Each row below is a small network's average activation on inputs in which a field has the value named, seen along a few directions.
Values that are neighbours, or in one group, have similar rows; names and order tell nothing.
In the rows, zero is written as 128.

Other fields shift rows strongly along one fixed direction, in all tables alike. That doesn't count.
To show where, the next rows are all for the same value of a field, averaged over different records:
[156  62 153 126 109 152 117  92  57 124 112 131]
[144 124 122 139 136 138 131 118 131 132 146 118]
[140 180  95 155 169 129 148 140 200 126 176 117]
[139 125 125 144 141 136 130 123 133 126 149 123]
[152  69 155 130 108 151 121 102  71 128 123 127]
[140 141 115 144 145 134 131 129 153 126 158 120]
[146  94 137 140 122 145 123 105  96 129 130 125]
[140 169 103 154 156 130 139 136 188 122 171 115]

Field C:
c10: [131 119 106 159 164 164 135 126 174 100 141 106]
c1: [155 153 119 156 145 128 137 126 151 124 142 115]
c7: [127 234 107 120 166  72 138 177 207 142 147 144]
c11: [146  81 160 147 120 142 127 101  75 123 127 127]
c3: [153 214 127 125 154  75 119 136 154 140 126 145]
c5: [154  29 172 124  87 156 109  81  19 128 100 135]
c2: [ 66  96 104 118 106 183 127 141 132 111 102 115]
c12: [124  95 182  93  73  86  92 123  46 144  67 156]
c4: [ 72 108 128  82  96 128 127 148 112 134 104 126]
c9: [ 72 176  97 101 135 107 149 168 191 121 132 135]
c8: [134 132 159 101 111  93 118 123  93 146  97 151]
c6: [ 70 158  93 103 119 113 142 165 175 134 109 129]
The values of C form 3 separate groups.
- List the group mates of c7, in the order listed. => c3, c12, c8
- List the group mates of c6, in the order listed. => c2, c4, c9

Field B:
b7: [121 149 143 147 126 138 119 131 125 120 109 126]
b11: [110  79 144 105  78 138 128 114  67 146  96 125]
b1: [125 171 120 108 131 100 128 148 158 144 134 139]
b12: [140 190  81 155 187 123 155 143 234 116 165 100]
b9: [162  98 139 145 125 132 117 105  95 131 137 125]
b3: [137  88 128 129 120 155 129 109 104 128 151 123]
b4: [138 149 108 155 147 155 131 125 157 119 143 121]
b6: [127  62 153 123 119 132 124 115  87 109  97 135]
b2: [143 122 153 127 124 109 116 122  95 136 127 138]
b10: [110 104 144 106  94 140 105 129  84 132  81 141]
b8: [107 198  91 135 168 118 155 163 202 126 191 126]
b5: [117 125 132 101 118  95 129 131 128 130 104 138]
A value of B combines one of 3 hidden first parts with one of 4 second parts; all combinations occur once.
- b12 and b4 share the first part; b12 and b5 share the second. Which value has the first part of b5 and the second part of b4? => b10
- b11 and b1 share the first part; b11 and b8 share the second. Which value has the first part of b8 and the second part of b1? => b2

Field Z:
z1: [159  97 150 133 121 124 120 102  86 132 120 129]
z7: [151 105 130 153 150 133 138 111 130 110 148 120]
z5: [117  71 124 133 114 186 132 110 101 118 122 107]
z2: [117 238  93 149 170 105 137 169 227 129 162 127]
z6: [100 176 112 119 142 108 134 159 180 121 118 132]
z3: [156  90 156 127 100 135 107 102  60 144 119 136]
z4: [ 97 119 131  81  99 104 127 143 111 141 107 146]
The values of Z form a line.
- Which values are neighbours of z5? Give them in the order they are listed. => z7
- Which values are neighbours of z6? Give them in the order they are listed. => z2, z4

Field E:
e2: [123 129 141 116 113 104 112 141  98 145  93 138]
e6: [106  50 149  88  78 140 115 107  48 128  81 132]
e4: [125 127 108 136 137 148 130 138 160 116 157 119]
e8: [155 163 141 138 138 108 124 120 127 133 133 128]
e7: [136 160 133 119 140  99 116 143 125 143 135 143]
e13: [149  77 156 151 120 139 125  88  64 126 107 139]
e3: [135  95 124 131 146 151 121 109 139 102 144 123]
e10: [121 100 152  94  82 113 116 128  93 137 101 145]
e1: [114 123 125 138 128 153 130 136 147 112 122 113]
e9: [134 199  79 158 192 131 153 141 231 128 177 105]
e11: [100 114 120 133 114 148 134 135 128 133 112 116]
e12: [ 94 201  92 126 148 112 166 170 205 126 154 135]
e5: [171 127 145 136 128 118 124 109 100 135 149 127]
The values of E form a ring.
- A walk along E starts at e6 and steps to its neighbour e12. Put e7, e13, e1, e5 in the order it reaches them. => e7, e5, e13, e1
- Which values are neighbours of e3? Give them in the order they are listed. => e4, e9
- How many steps from neighbour to neighbour lead from e11 to e2, at the fewest? => 4
